A small network was shown many inputs. Here are its activations along a few directions, one row for each input.
Each table varies a few parts of the input and shows all the possible inputs, shuffled.
A made-up example of a description, with smaller parts first: ring(5) and (point or ring(11) or (values(3) and line(4))).
Shared parts are said once, and a part with two or three values counts as separate values.

Other details of the inputs vary at random and push rows far along three fixed directions, the same in every table; ignore that.

A family of inputs:
R1: [-10  -3   0   7   0  -1  -6 -13   1 -14   0]
R2: [ 41 -55 -78 -23  27  22  63 -15 -12  -2 -33]
R3: [ -4 -10  -1  -3  -1  -4  -7  -3  -5  -9   4]
R4: [ -6   2   4  -6  11  -6   3   4 -13  -4  -2]
R5: [ -4  -6   0   8   1   4  -4   0  -1 -15  -6]
R6: [ -9  -8   2  -1  -4 -10  -7   1  -4 -11   1]
R7: [-17  30  12  -3 -42  38   2   8   6  35  -1]
R8: [ 16   0   5  -5  -2 -11  -4  -2 -10  -2   3]
R9: [  8  -5   8   1   1  -8   2   6 -13  -3   4]
R10: [  6   3   4   5  -1 -12   2  -3  -3  -7 -11]
R11: [ 10  -2   6  -4  -3 -16  -2   7  -8  -3  -6]
R12: [  4   0   3 -10   1  -4   2   4  -7 -12   8]
R13: [ -5  -1  -5   6   1   5  -4  -8   0 -16   2]
R14: [  4  -1   5   3   3   7   0  -8  -3 -14   2]
R15: [  2 -11   3   0   1   4 -11   5  -8 -10   2]
R16: [-1 -3  4 12  1 -5  5  1 -6 -8 -6]
R17: [ 14   1   7  -7  -1 -14  -1   3 -10  -2  -1]
R18: [  1 -11   1   8  -2  -8  -6   9 -11  -5   0]
R19: [ -2  -4   6   5   1   2   3   1  -2 -15  -7]
R20: [  3 -11   2   8   0  -3  -8   4 -13  -4   4]
R21: [ -1  -7  -3  -4  -4 -16  -7   0  -5  -4  -4]
R22: [  8  -6   7  -5   1   3  -4   2  -9 -10   7]
R23: [  8  -5   1   0  -4 -14  -8   5  -8  -3  -6]
R24: [ -3  10   1   1  15   4   4 -16  -9  -7   3]
R25: [ 10  -6   6   3   0  -5  -2   2 -13  -3   8]
R26: [-15  31   5   4 -46  23  -6   6   7  40 -10]
R27: [-12  -3   0   7  -2  -5  -4  -9   2 -15  -4]
R28: [-17  20  39  21  61 -29 -38  32  85  26  43]
R29: [-21  38  11 -14 -34  31   2  10  -5  48   4]
R30: [ -1   5   1  -1   2   1   6  -6  -1 -16   2]
R31: [  0  -3   7  -6  -1  -7  -3  -7  -6 -10  10]
R32: [  4  23  39  25  46 -29 -31  16  86  23  38]
R33: [ -5   1   0   2   0  -1   5  -2   1 -17  -3]
R34: [ -7  -1  -6   6   0   1  -2  -4   1 -17  -2]
R35: [  1  -7  -2  -4  -2 -12 -10  -4  -6  -3  -1]
R36: [  3   3   0   0   0  -8   1 -17  -1  -7  -1]
R37: [-18  35   5  -3 -45  37   1   0   9  34   7]
R38: [ -1  -4   2  -6  -2  -6   2   8  -5 -13   2]
R39: [  1  -5   3  -8  -3 -18   0   2  -5  -4  -5]
R40: [ -2  -6   1   8   3   9  -7  -5  -2 -14  -3]
R41: [-3 -5 -1 16  0 -3 -2 -1 -6 -9 -5]
R42: [  6  -1   1  -8   0  -1  -1  -1  -6 -12  12]
R43: [ 35 -49 -46  -8  70  -6  32  27  73  30   6]
R44: [-10   8   2   2  13  -1   7  -7  -8  -8  -7]
R45: [ -1 -11   3   0  -1   0  -8  10  -7 -11  -1]
R46: [-13  30  10   7 -43  33   0   2   2  41   4]
R47: [ -6   0  -1  -3  13   1  -7  -3 -14  -4   3]
R48: [  2  -9   8  -4  -1  -3  -1  11  -7 -11  -2]
R49: [ 4  0  5  9  3 -3  5 -4 -8 -7 -1]
R50: [ -3   1   1   1  -1 -13   4  -8   0  -8 -10]
R51: [  3  -8   7   4  -1 -10   1  11 -12  -4  -1]
R52: [-20  27  11 -14 -47  26   1   9   4  42   5]
R53: [ -9  36  11  -2 -44  23   1   4   5  42  -5]
R54: [-10   5  -3   6  14   5  -3 -13  -8  -8  -2]
R55: [-10  -1   5   4  -1  -7   3  -7   1 -15  -4]
R56: [ 28 -22 -74 -29 -19  48  60  -5  -4  53 -37]
R57: [  1   5   3  -8  13  -1   0  -6 -15  -3   8]
R58: [ 6  0 -1  8  0 -6 -7 -9 -4 -6 -7]
R59: [-12   5  -4   6  12   1   0  -8  -7  -9  -6]
R60: [ -5  -2  -5   4  -2 -11  -3  -9   1  -8  -9]
R61: [ -3  -2  -4   4   0  -7  -6 -14   0  -7  -6]
R62: [ -1  -6  -3  -3   0   0  -8   2  -6 -13   7]
R63: [ 0 -5  0 16  2  1 -4 -5 -7 -8 -1]
R64: [ -5  11   3  -1  15   1   7 -11  -9  -7  -2]
R65: [ -3  -6  -4  -2  -3  -4  -5   7  -5 -14   3]
R66: [ 10  -5   1   0  -2 -10 -11   1  -9  -3  -2]
R67: [ -2   0   1   1   1   0   3 -16   0 -12   3]
R68: [  8  -2   2  -9  -2 -13  -3  -7  -7  -3   4]
R69: [  6  -5   9  -7   2  -1  -1   7  -9 -10   3]
R70: [ 25 -11 -37 -17  26  21  27  32  79  84   8]
Description of these inputs: values(2) and ring(5) and (point or ring(6)).
Changing only the ring(5) part turns R17 into R8. The same change can be made to R7. Which row results? -> R14
Which other rows does R13 become when the ring(6) part takes its other values? List them by row number. -> R1, R40, R58, R61, R63
Which other rows does R33 become when the ring(5) part takes its other values? List them by row number. -> R13, R30, R34, R37

A family of inputs:
R71: [ -2   0   5   3  18 -14  -6   8  12   1   6]
R72: [ -2   3  24   5   9 -26 -12 -10 -29 -42  -2]
R73: [  6   4   8   2  17 -15  -5   1  14   3   3]
R74: [ 2 -1  6  4 20 -6 -8  5 11  0 12]
R75: [ -7   3  24   6   7 -28 -18 -11 -34 -41  -3]
R76: [  4   0  -8   0 -16   9   6  -1   0  16  -7]
R77: [  2  -1   7   7  19 -10  -7   6  10   3   8]
R78: [  1  -2 -10  -8 -15   9   6  -1   3  11  -4]
R79: [  3  -3  -7   1 -12  15   7   4  -1  10  -3]
R80: [-17  11 -17  11  -3  28  12 -20   9   4 -11]
R81: [  5  -1 -10  -3 -13  12   4  -2   1  12  -3]
R82: [ 3  2  8 -1 19 -5 -4  5 14 -4 12]
R83: [  0  -2 -10  -6 -15   6   8  -1   3  12  -6]
R84: [ -3  -3 -12  -1 -12   9   4   7  -1  12  -8]
R85: [ 5  1 10  5 18 -6 -2  5 12 -1 11]
R86: [ 15 -25 -33  -4  -1  15  18  -2 -18   2 -15]
R87: [  7   2   8   4  16 -14  -3   0  13   4   7]
R88: [ -3  -2   6   0 -21   1  -3 -13 -42 -34  -8]
R89: [ -1  -3  -9  -6 -13  14   8   5   2   7  -3]
R90: [ -1  -1 -10  -2 -13  10   8   7   1   9  -8]
R91: [ -1   0   9   0  17 -10   0   6  15  -2  10]
R92: [  1   2   7   2  17 -12  -1   8  14  -2   7]
R93: [-10  -5   3  -4 -22  -4  -6 -12 -42 -32  -9]
R94: [  0   4  -8 -11 -12   7  11  -2  -1  17  -4]
R95: [-15  13  -1  15  28   5   3 -19  22  -8   3]
R96: [-42  53  52   7 -72  -1 -34  -7 -28   0   3]
R97: [ 17 -22 -16   0  28  -7   9  -1  -5  -9  -1]
R98: [ 4  1 10  6 18 -9 -2  6 12  0  8]
R99: [  5   1  -9  -2 -13   7   5   0   1  14 -12]
R100: [  7   2   8   4  16 -12  -4   0  13   3  11]
R101: [  3   2   7  -4  15 -13  -4   0  16   0  11]
R102: [ -4  -3   6   1  18 -12  -5   6  13   0   9]
R103: [ -5  -6 -11  -3 -13  10   5   5   0  12  -5]
R104: [ 12 -24 -31 -11  -4  13  25  -1 -12  -2 -16]
R105: [  9 -20 -16 -10 -13   1  11 -19 -57 -47 -20]
R106: [  3   4   6   0  16 -17  -3   2  15   2   6]
R107: [  0  -4 -11   0 -10  16   1   4  -2  11  -2]
R108: [ 0  0  5  0 20 -7 -9  5 12 -1 11]
R109: [  6  -1  -9   0 -14  10   6  -1   0  14  -4]
R110: [-2 -2  6 -1 18 -9 -7  6 13 -1 11]
R111: [  0  -5 -10   3 -11  12   3   5  -3  14  -7]
R112: [  0  -3 -10   0 -10  11   2   6  -2  14 -11]
R113: [  7   3   7   1  17 -10  -5  -1  14   1  12]
R114: [-36  45  31   5 -51  28 -28  17  21  47  15]
R115: [ -4   3  26   4   5 -22 -14 -13 -33 -47   6]
R116: [ 18 -20 -33 -13  -3  13  19  -7 -13   0 -15]
R117: [  2  -1  -7  -1 -11  12   7   6   0  11 -11]
R118: [  3  -3  -7   2 -12  13   8   5  -1  11  -6]
R119: [  5   4   6  -3  17 -10  -6   0  15   0  11]
R120: [ 0  0  8 -2 17 -8 -2  6 15 -4 11]
Changing only one part turns R80 into R95. The same change can be made to R114. Which row results? -> R108
Changing only one part turns R81 into R113. The same change can be made to R117. Which row results? -> R72
What do these inputs look like to the network? -> values(2) and (point or (values(3) and ring(8)))
Which other rows does R115 become when the values(3) part takes its other values? List them by row number. -> R74, R113
Which other rows does R99 become when the values(2) part takes its other values? List them by row number. -> R73
Which other rows does R76 become when the values(2) part takes its other values? List them by row number. -> R87

A family of inputs:
R121: [-14  -3  16   7 -13   1 -15   7 -37 -20   6]
R122: [-16  12 -24 -18 -34  37  19   2  23  49 -12]
R123: [  7 -32  -2  18  35 -28 -14  22  39  -9  12]
R124: [ -8  -2  16  -1 -15  10 -18   0 -31 -27  13]
R125: [ -1  25 -17  -2 -21  47  25  -6  10  56  -6]
R126: [-15  28  11  -2  -1   0  -1 -25 -29 -21   2]
R127: [ -7  14  18  12  -6  -1 -10 -13 -33 -16  -7]
R128: [-10   7  18  11 -10  -1 -15   3 -36 -18  -6]
R129: [  7  -2  -6  10  47 -30   0 -10  47 -11   7]
R130: [ 56 -43 -49 -38   8 -18  42   0 -24   8 -25]
R131: [-17  10  19  -7 -10   9  -4  -3 -29 -31  10]
R132: [-10   5 -22 -14 -41  42  19  15  23  42  -6]
R133: [-22  46  36  26  -9  -1 -22   7  77  52  22]
R134: [ 34 -53 -61  -3  11   5  32   2 -16  -5 -40]
R135: [-23  16  16 -11  -2   3  -3 -17 -29 -23   4]
R136: [ 11  18  31 -24 -12 -24  -6   0 -44  -4  11]
R137: [ 14 -15   1  24  41 -31  -9   2  44  -5  -2]
R138: [ 14 -31  -2  10  33 -19 -17  15  45 -17  18]
What do these inputs look like to the network? -> values(2) and (point or ring(8))
Changing only the values(2) part turns R133 into R125. The same change can be made to R132. Which row results? -> R131
Which other rows does R122 become when the values(2) part takes its other values? List them by row number. -> R135
